Each row below holds a small network's activations on one input, seen along a few directions.
In each table, some parts of the input vary, and every possible input appears once, in random order.
Descriptions start from the smaller parts, as in this example, which fits no table here: ring(8) and (point or line(11) or (values(3) and line(6))).
Shared parts are said once, and a part with two or three values counts as separate values.

Table:
x1: |  227 |  463 |   92 |  465 |  590 |  338 |  187 |   88 |  338 | -103 |   21 |
x2: |  118 |  498 |  189 |  377 |  508 |   79 |  249 |  164 |  450 | -371 |   52 |
x3: |   10 |  419 |  143 |  302 |  515 |  158 |  459 |  167 |  471 | -298 | -127 |
x4: | -117 | -161 | -235 | -247 | -277 | -267 | -187 | -130 | -341 |  296 |  -54 |
x5: | -148 | -269 | -244 | -248 | -532 |  -53 | -437 |  -57 | -149 |   60 | -143 |
x6: |  -40 | -292 | -266 | -259 | -281 | -246 | -313 | -155 | -214 |  231 |  -92 |
x7: | -117 |  -77 | -247 | -218 | -467 |  -65 | -200 |   45 | -401 |   26 |  -72 |
x8: | -208 | -192 | -306 | -190 | -328 |  -86 | -290 |   58 | -282 |  107 |  -78 |
x9: | -205 | -184 | -287 | -183 | -330 |  -44 | -364 |  -18 | -212 |  141 | -119 |
x10: |  -78 | -408 |  792 |  -40 |  495 |  279 |  216 |  108 | -206 |   48 |  338 |
x11: |    8 | -172 | -139 | -190 | -429 | -261 | -198 |  -47 | -360 |  186 |  -50 |
x12: |  -61 | -174 | -218 | -172 | -578 |  -57 | -387 |   -5 | -159 |    3 |  -70 |
x13: | -275 | -401 |  667 |   65 |  449 |  454 |  123 |  143 | -234 |  -98 |  309 |
x14: |   53 | -178 | -117 | -166 | -537 | -233 | -208 | -111 | -330 |  160 |  -59 |
x15: |  234 |  457 |  273 |  270 |  568 |  -54 |  307 |    5 |  452 | -222 |   70 |
x16: |   48 |  326 |  -21 |  300 |  469 |  261 |  653 |  171 |  444 | -271 |  138 |
x17: |  -33 | -265 | -146 | -227 | -466 | -227 | -394 | -201 | -138 |  235 | -101 |
x18: | -143 | -195 | -330 | -169 | -525 |  -79 | -308 | -124 | -251 |  -37 |    2 |
x19: |  321 |  414 |  170 |  307 |  626 |  192 |  216 | -118 |  333 |   13 |   52 |
x20: |  207 |  296 |  102 |  160 |  505 |  124 |  707 |  106 |  459 | -136 |  163 |
x21: |   80 | -276 |  -65 | -185 | -559 | -237 | -348 |  -78 | -142 |  156 |  -86 |
x22: |  119 |  372 |  193 |  250 |  584 |   24 |  516 |  -13 |  473 | -126 |  -95 |
- What do these inputs look like to the network? => values(2) and (point or line(4) or ring(6))
- Changing only the values(2) part turns x1 into x19. The same change can be made to x2. Which row results? => x15
- Change only the ring(6) part in x9. List by row number the other rows that result. => x5, x7, x8, x12, x18

Table:
x23: | -265 | -679 | -467 | -440 | -706 | -328 | -663 |   -5 | -457 |  235 | -309 |
x24: |   -3 |  173 |  444 |  149 |  587 | -113 |  272 | -117 |    9 |  149 |  125 |
x25: | -175 |  141 |  179 |  105 |  482 |  430 |   48 |  411 |  -74 | -160 |   19 |
x26: |   78 |  355 | -269 |  295 |  195 |  531 |   -7 |  214 |  311 |  -88 | -143 |
x27: | -161 | -382 | -245 | -205 | -955 | -318 | -756 | -208 | -761 |   77 |   -5 |
x28: |  345 |  412 |  -21 |  234 |  358 |  -10 |  163 | -199 |  389 |  197 |   -3 |
x29: | -295 | -245 |  509 |  100 |  314 |  558 |  251 |  165 |  160 | -256 |  364 |
x30: |  -71 | -527 | -287 | -599 | -893 | -344 | -324 | -103 | -529 |  474 |   42 |
x31: |   11 |  485 | -428 |  169 |  -12 |  -48 |  167 |  217 |  508 | -428 | -149 |
x32: |  415 |  550 | -133 |  158 |   74 | -358 |  365 | -175 |  390 | -129 | -269 |
x33: |  122 | -284 |  718 |   35 |  557 |    0 |  484 | -199 |   54 |  -72 |  329 |
- What do these inputs look like to the network? => values(3) or (values(2) and line(4))
